A small network was shown many inputs. Here are its activations along a few directions, one row for each input.
Each table varies a few parts of the input and shows all the possible inputs, shuffled.
Descriptions start from the smaller parts, as in this example, which fits no table here: one of 5 places around a ring, together with either a single point or one of 11 places around a ring or (one of 3 separate values, together with one of 6 places along a line).
Shared parts are said once, and a part with two or three values counts as separate values.
(in the rows, 128 means zero)

Other details of the inputs shift rows strongly along three fixed directions, in all tables alike. That doesn't count.

A family of inputs:
R1: [119  93 155 130  91 133 164 121 102  40 128  28 117]
R2: [136 154 118 123 115 152  85 121 119 143  99 131 118]
R3: [119 116 122 149 139 122 138 122 140 124 154 149 146]
R4: [132 129 148 112  88 155  84 102  77  37  97  29  94]
R5: [119 152 114 114 144 157  89 127 116 158 112 123 106]
R6: [219  90 216  44  89  55  98 129 133 135 101 180 107]
R7: [219  92 224  50  92  52  99 140 135 142  93 182 107]
R8: [120 120 119 146 136 120 156 139 135 145 147 130 138]
R9: [132 163 109 116 126 141 100 127 104 148 108 119 103]
R10: [120 124 119 143 136 120 164 139 132 136 139 136 136]
R11: [120 124 124 145 127 128 162 141 136 142 136 133 137]
R12: [136 151 112 117 112 154  85 111 118 135 107 129 119]
R13: [110 117 127 139 147 138 160 138 144 136 134 141 138]
R14: [113 115 117 138 149 126 153 119 150 139 144 140 137]
R15: [104 115 128 142 143 132 152 137 149 143 139 135 141]
R16: [122 158 124 114 127 160  95 124 122 160  97 125 110]
R17: [118 117 118 146 130 118 137 124 145 124 152 149 149]
R18: [126 122 122 140 132 128 151 139 140 124 137 141 157]
R19: [121 158 124 114 131 161  96 128 120 157  98 125 107]
R20: [116 128 107 143 132 110 152 135 147 139 148 137 136]
R21: [104 115 126 142 148 134 152 139 145 141 141 136 138]
R22: [116 125 110 143 137 110 154 137 139 138 148 135 136]
R23: [121  91 161 140 105 134 147 110 100  20 129  45 121]
R24: [212  57 226  65 105  33 166 156 157 125 129 190 146]
R25: [110 114 118 140 144 124 152 118 153 140 140 142 137]
R26: [131 152 117 110 134 152 100 110 120 148 103 127 104]
R27: [120 120 118 145 139 117 157 138 132 143 148 131 136]
R28: [134 154 112 118 114 151  83 112 116 133 109 130 118]
R29: [124  92 155 130 116 126 144 116  94  24 145  37 127]
R30: [123 124 122 145 132 127 163 140 134 140 138 133 137]
R31: [132 168 103 117 119 142  97 124 116 147 108 120 102]
R32: [136 163 119 119 131 145  89 129 104 133 114 128 120]
R33: [127 154 116 110 139 159  99 123 116 149 105 125 106]
R34: [116 121 121 145 128 120 154 141 141 147 145 131 139]
R35: [125 151 109 110 143 151  91 115 118 152 114 121 105]
R36: [118 124 128 156 135 123 145 134 142 125 137 155 147]
R37: [115  86 153 122 106 136 161  98 113  31 122  37 113]
R38: [124 126 124 143 136 122 149 140 136 120 142 144 154]
R39: [105 115 129 141 139 131 153 133 152 147 138 136 143]
R40: [136 153 121 122 125 150  85 111 110 131 113 134 112]
R41: [119 122 124 151 128 126 146 134 147 129 133 153 151]
R42: [116 127 108 143 135 109 153 136 143 138 149 136 136]
R43: [122 111 117 141 125 123 140 122 149 128 147 146 152]
R44: [122 156 123 114 136 161  97 129 117 155 100 127 105]
R45: [132 157 114 119 122 144  92 130 109 162 114 114 105]
R46: [109 115 118 137 153 133 151 131 144 137 145 135 138]
R47: [135 157 113 115 128 141  82 128 111 141 118 122 123]
R48: [116 120 125 156 138 117 138 133 142 129 146 150 147]
R49: [134 161 113 120 126 149 101 128 102 154 107 117 103]
R50: [120 129 112 142 130 115 161 136 142 133 140 139 136]
R51: [214 106 208  47  95  57 121 142 123 140  92 165  93]
R52: [117 118 128 157 143 120 139 130 140 129 147 149 145]
R53: [124 124 122 141 133 125 150 140 138 122 139 142 156]
R54: [129 158 107 119 132 137  94 128 104 155 118 115 104]
R55: [115 120 122 155 134 118 137 133 145 130 145 149 149]
R56: [116 117 121 135 146 133 161 126 146 132 136 141 137]
R57: [133 156 114 120 116 149  82 113 113 130 111 131 116]
R58: [116 123 113 142 139 110 155 138 134 139 149 133 136]
R59: [134 149 117 122 118 145  79 121 120 146 108 126 118]
R60: [125  96 157 130 112 133 151 116  93  21 136  41 127]
R61: [121 120 124 147 130 124 145 124 142 119 144 154 148]
R62: [118 117 121 147 134 118 137 124 142 122 153 149 148]
R63: [133 160 115 120 135 140  81 128 105 138 123 124 120]
R64: [119 124 118 144 141 118 141 139 137 126 152 141 154]
Description of these inputs: one of 2 separate values, together with either one of 8 places along a line or one of 9 places along a line or (one of 3 separate values, together with one of 5 places along a line).
Changing only the choice among 2 separate values turns R55 into R4. The same change can be made to R7. Which row results?
> R41
Changing only the choice among 2 separate values turns R35 into R56. The same change can be made to R63. Which row results?
> R32
A walk changes only the place on the line of 8. It starts at R39 and steps to R15. List the rest of the walk in order.
> R21, R5, R46, R35, R14, R25
A walk changes only the place on the line of 8. It starts at R37 and steps to R26. List the rest of the walk in order.
> R56, R33, R13, R44, R19, R16
A walk changes only the place on the line of 9. It starts at R1 and steps to R11. List the rest of the walk in order.
> R30, R49, R10, R9, R51, R50, R31

A family of inputs:
R65: [112 111 130 144 117 146 114 108 114  47 141  83 141]
R66: [138 120 143  83 125 130  97 115 115 118 111  84  96]
R67: [212  70 236  42 107  58 146 135 137 135  99 172  97]
R68: [136 127 128 124  97 121  95 109  97  73 132  74 118]
R69: [116 128 108 132 103 140 159 104 117  60 119  72 115]
R70: [120 152 110 117 159 135  93 126 133 181 122 150 108]
R71: [149 143 146  98 120 125 109 131  90 116 108  91  93]
R72: [140 131 137  96 134 132 104 117 122 155 110 126  94]
R73: [146 133 135  96 115 121 112 123  96 125 114  82  85]
R74: [148 137 140  98 112 128 115 125  93 122 109  87  89]
R75: [141 129 153  91 116 151 106 118 109 111  97  93 105]
R76: [137 135 146 102 115 146  99 129 130 148  93 129 116]
R77: [213  82 221  36 122  52 135 145 154 172 104 201 110]
R78: [ 98 111 113 171 134 154 141 113 126  58 151 103 164]
R79: [ 99 167  86 147 153 174 114 135 150 198 117 172 142]
R80: [119 159 120 132 144 157 102 132 133 173 106 159 122]
R81: [ 92 119 106 165 126 148 180 129 118  92 148  73 134]
R82: [130 160 107 140 141 150  77 124 133 153 124 181 143]
R83: [100 114  98 175 114 129 147 112 126  74 163  80 151]
R84: [106 105 128 142 114 139 115 102 115  53 145  78 139]
R85: [120 106 119 177 135 100 178 147 154 105 174 169 184]
R86: [127 125 140 123  93 140 124 127 102  94 106  61 103]
R87: [112  92 128 175 147 120 177 129 158  96 161 170 189]
R88: [ 98 104 137 142 109 159 143 113 123  77 118  62 120]
R89: [104 171  64 146 160 137 114 138 137 217 141 159 117]
R90: [122 160 115 123 157 151 103 127 126 175 114 156 114]
R91: [102 108 132 132 139 144 143 112 112  71 135  58 114]
R92: [163 153 131 118 116 123  84 129 103 127 110 149 130]
R93: [113 168  93 145 129 157 116 137 121 176 115 134 118]
R94: [ 99 114 121 168 140 127 194 144 132 102 156 109 151]
R95: [187  48 225 112 123  16 241 182 189 150 150 235 169]
R96: [148 123 144 109 104 131  77  96 117 101 114 106 112]
R97: [ 97 120 104 138 124 148 152 122  99  69 144  27 120]
R98: [111 102 120 154 146 107 211 153 154 133 166 143 164]
R99: [146 149 128  98 135 108  95 136 109 159 118 121  94]
R100: [135 169  99 136 129 125  79 134 124 165 133 174 137]
R101: [228  75 225  60  82  23 126 137 139 123 118 183 121]
R102: [147 151 144 114 113 125 101 144 114 152  98 130 108]
R103: [ 97 157  77 141 167 150 107 123 148 208 135 164 118]
R104: [145 134 138  90 106 142 111  95 122  94  87 113  95]
R105: [110 179  66 163 144 136  87 133 134 189 147 185 150]
R106: [126 152 103 137 135 139  80 109 142 168 129 172 135]
R107: [128 115 138 119 107 137  88  95 110  69 127  81 119]
R108: [138 171  99 139 131 130  79 137 123 162 132 175 138]
R109: [151 150 137 102 111 133 108 142 115 155  99 128 113]
R110: [104  91 126 169 142 110 170 129 167 102 175 168 182]
R111: [139 135 146 106 118 146 105 122 125 149  96 133 104]
R112: [112 104 125 157 139 112 210 154 155 130 159 144 167]
R113: [121 185  71 165 148 149  90 138 128 179 135 190 155]
R114: [135 128 161 107 111 144  98 122 113 108  92  96 103]
R115: [106  94 112 150 149  93 201 150 160 136 175 132 158]
R116: [ 99  90 132 161 146 128 205 134 164 124 155 148 157]
R117: [107 103 119 160 156  96 203 150 149 129 171 138 153]
R118: [102 169  82 138 166 168 112 130 142 200 125 168 134]
R119: [145 136 147 103  95 135 107 136 107 117  96  86 108]
R120: [ 90 103 129 164 149 143 186 129 142  93 150 112 151]
What do these inputs look like to the network?
> one of 2 separate values, together with either a single point or one of 9 places along a line or (one of 3 separate values, together with one of 6 places along a line)
Changing only the choice among 2 separate values turns R119 into R76. The same change can be made to R94. Which row results?
> R120
Changing only the choice among 2 separate values turns R83 into R96. The same change can be made to R109. Which row results?
> R79
Change only the choice among 3 separate values in R116. List by row number the other rows that result.
> R75, R120
Change only the choice among 2 separate values in R104. List by row number the other rows that result.
> R69
Change only the place on the line of 6 in R90. List by row number the other rows that result.
> R70, R80, R91, R114, R120
Change only the place on the line of 9 in R101. List by row number the other rows that result.
> R68, R83, R85, R92, R100, R105, R108, R113
A walk changes only the place on the line of 9. It starts at R87 and steps to R78. List the rest of the walk in order.
> R82, R65, R110, R84, R107, R106, R96

A family of inputs:
R121: [124 132 119 125 139 126 125 122 127 137 134 133 123]
R122: [117 130 129 127 139 140 126 129 129 140 127 126 126]
R123: [125 134 116 129 136 123 127 127 130 133 130 130 122]
R124: [128 128 119 125 131 139 133 121 135 137 125 133 127]
R125: [101  98 127 153 117 140 163 116 104  45 148  39 127]
R126: [119 133 124 128 137 139 128 138 132 139 123 123 127]
R127: [122 134 125 129 129 140 134 138 129 138 123 122 130]
R128: [124 131 127 132 133 141 130 132 128 141 125 126 126]
R129: [132 137 126 135 127 131 124 129 127 124 127 140 137]
R130: [156  65 186 111 125  67 193 141 169 116 139 168 144]
R131: [129 137 125 133 136 130 118 129 130 124 127 140 134]
R132: [117 130 127 133 135 135 128 129 133 135 123 125 123]
R133: [123 134 119 133 136 123 127 128 128 134 130 128 121]
R134: [118 127 128 129 138 138 127 121 131 138 126 130 124]
R135: [180 130 178  61  91 119  80 114  98 112  78 100  78]
R136: [130 138 127 129 139 132 115 123 126 130 132 142 138]
R137: [133 133 113 125 132 128 130 124 128 137 133 134 126]
R138: [119 128 125 125 138 137 127 119 134 137 126 132 125]
R139: [124 129 123 137 128 125 113 126 134 131 129 128 136]
R140: [127 134 125 135 118 126 118 128 131 129 137 135 131]
R141: [125 135 123 135 126 123 135 133 124 134 130 126 126]
R142: [134 140 125 135 129 130 122 128 127 127 127 141 140]
R143: [120 132 128 131 126 137 136 134 130 136 123 123 128]
R144: [127 136 121 128 128 126 136 142 122 137 131 123 131]
R145: [130 136 113 125 127 125 133 125 129 133 131 131 127]
R146: [124 131 127 129 128 129 109 123 131 131 140 136 129]
R147: [125 126 117 133 117 125 121 127 132 130 132 128 136]
R148: [ 97 100 126 152 121 135 160 118 109  42 146  38 125]
R149: [126 126 117 134 119 126 119 126 132 131 132 129 135]
R150: [135 135 126 134 132 134 120 127 125 128 129 141 136]
R151: [126 135 123 132 127 124 135 138 123 136 130 125 128]
R152: [121 132 123 130 139 127 126 128 123 137 134 128 123]
R153: [130 127 124 138 125 129 115 124 130 136 131 131 137]
R154: [123 132 122 129 139 126 125 124 124 137 134 130 122]
R155: [123 128 127 135 132 140 131 127 129 138 125 127 124]
R156: [118 130 125 133 135 135 128 125 135 135 123 127 122]
R157: [124 128 127 128 135 136 117 125 127 127 127 144 132]
R158: [121 128 122 120 137 138 128 118 136 135 127 132 127]
R159: [128 135 128 129 138 133 116 124 126 127 131 141 136]
R160: [128 136 117 131 128 124 133 127 127 134 130 131 124]
R161: [125 132 125 129 134 143 130 136 128 143 125 125 128]
R162: [182 128 179  69  84 108  66 117  96 111  85 101  92]
R163: [124 128 125 134 132 138 131 124 131 139 125 130 124]
R164: [121 133 126 128 127 138 136 138 129 137 123 121 131]
R165: [131 133 117 130 132 127 129 125 126 138 132 133 123]
R166: [120 131 128 135 127 137 134 129 130 135 123 126 125]
R167: [128 137 121 129 130 127 134 142 122 139 131 125 130]
R168: [177 129 171  57 100 119  77 113 104 111  80 101  79]
R169: [124 131 119 125 126 136 136 123 136 132 123 130 128]
R170: [131 134 120 128 135 130 130 140 121 143 133 127 129]
R171: [127 136 117 130 126 123 134 127 127 133 130 130 125]
R172: [118 132 126 131 136 137 128 134 133 138 123 124 125]
R173: [117 131 127 124 140 143 127 133 129 141 127 124 129]
R174: [127 131 124 134 124 134 125 129 128 124 124 143 134]
R175: [123 135 121 131 137 125 127 137 126 137 131 125 125]
R176: [126 131 127 128 136 134 117 125 126 128 129 144 133]
R177: [116 128 130 130 138 139 127 124 130 137 126 127 124]
R178: [129 133 122 132 134 128 130 135 122 141 132 127 126]
R179: [124 134 122 123 141 130 126 137 122 141 135 127 128]
R180: [126 135 121 134 126 123 134 129 125 134 130 129 124]
R181: [127 136 122 132 129 125 133 137 123 137 130 126 128]
R182: [123 125 117 132 127 125 114 126 135 130 132 128 132]
R183: [125 133 125 133 126 125 111 128 135 129 137 135 128]
R184: [133 132 125 133 130 135 121 128 125 129 127 144 133]
R185: [179 129 181  65  91 119  79 116  96 113  78  99  77]
R186: [130 137 126 135 126 130 126 129 127 123 127 139 138]
R187: [119 131 128 134 125 136 136 129 131 134 122 125 126]
R188: [125 136 120 127 138 126 128 142 125 139 131 125 127]
R189: [162  72 174 106 127  59 191 143 164 116 148 169 145]
R190: [128 133 125 134 124 131 126 130 127 124 124 141 135]
R191: [130 131 120 134 133 126 130 127 124 139 132 132 122]
R192: [155  68 185 113 115  70 199 140 165 114 138 165 147]
R193: [125 128 123 130 132 138 132 122 133 138 125 132 125]
R194: [131 140 124 133 137 129 116 128 130 127 128 141 137]
R195: [128 133 124 132 134 130 119 130 130 125 125 143 132]
R196: [133 140 125 134 127 129 125 128 128 126 127 140 141]
R197: [122 123 119 129 130 129 112 122 132 133 136 130 134]
R198: [122 133 124 127 140 128 126 133 123 140 134 128 126]
R199: [131 131 125 134 122 129 114 126 130 133 138 138 129]
R200: [129 123 117 134 124 129 116 125 132 135 134 131 134]
R201: [129 136 113 125 125 124 135 126 130 133 130 131 128]
R202: [ 94  99 131 151 110 147 166 111 114  45 137  41 128]
R203: [131 129 125 133 129 137 121 127 126 128 126 145 132]
R204: [123 131 120 125 124 135 137 123 137 132 123 129 129]
R205: [126 135 122 135 128 124 133 133 124 135 130 127 125]
R206: [126 131 125 134 123 133 127 129 128 123 123 141 134]
R207: [130 134 124 134 125 132 124 131 127 125 125 142 135]
R208: [126 130 124 138 121 125 118 126 130 132 129 129 139]
R209: [127 135 120 134 128 123 132 129 125 135 130 129 124]
R210: [137 138 125 134 133 132 118 126 126 131 129 143 138]
R211: [158  69 187 119 106  62 183 144 161 105 153 166 152]
R212: [125 130 124 132 133 132 119 129 131 125 124 143 131]
R213: [ 95  99 132 150 113 149 166 120 112  46 138  37 131]
R214: [126 133 115 119 138 128 126 121 129 136 135 133 125]
R215: [123 127 126 133 131 128 111 122 130 134 133 130 137]
What do these inputs look like to the network?
> one of 5 places along a line, together with either one of 3 separate values or one of 4 places along a line or (one of 2 separate values, together with one of 6 places along a line)
Changing only the place on the line of 5 turns R149 into R182. The same change can be made to R142. Which row results?
> R194
Changing only the place on the line of 5 turns R211 into R183. The same change can be made to R204. Which row results?
> R168
Changing only the place on the line of 5 turns R144 into R179. The same change can be made to R143. Which row results?
> R122
Change only the place on the line of 5 in R184. List by row number the other rows that result.
> R176, R190, R195, R207
Change only the place on the line of 5 in R173. List by row number the other rows that result.
> R126, R127, R161, R164
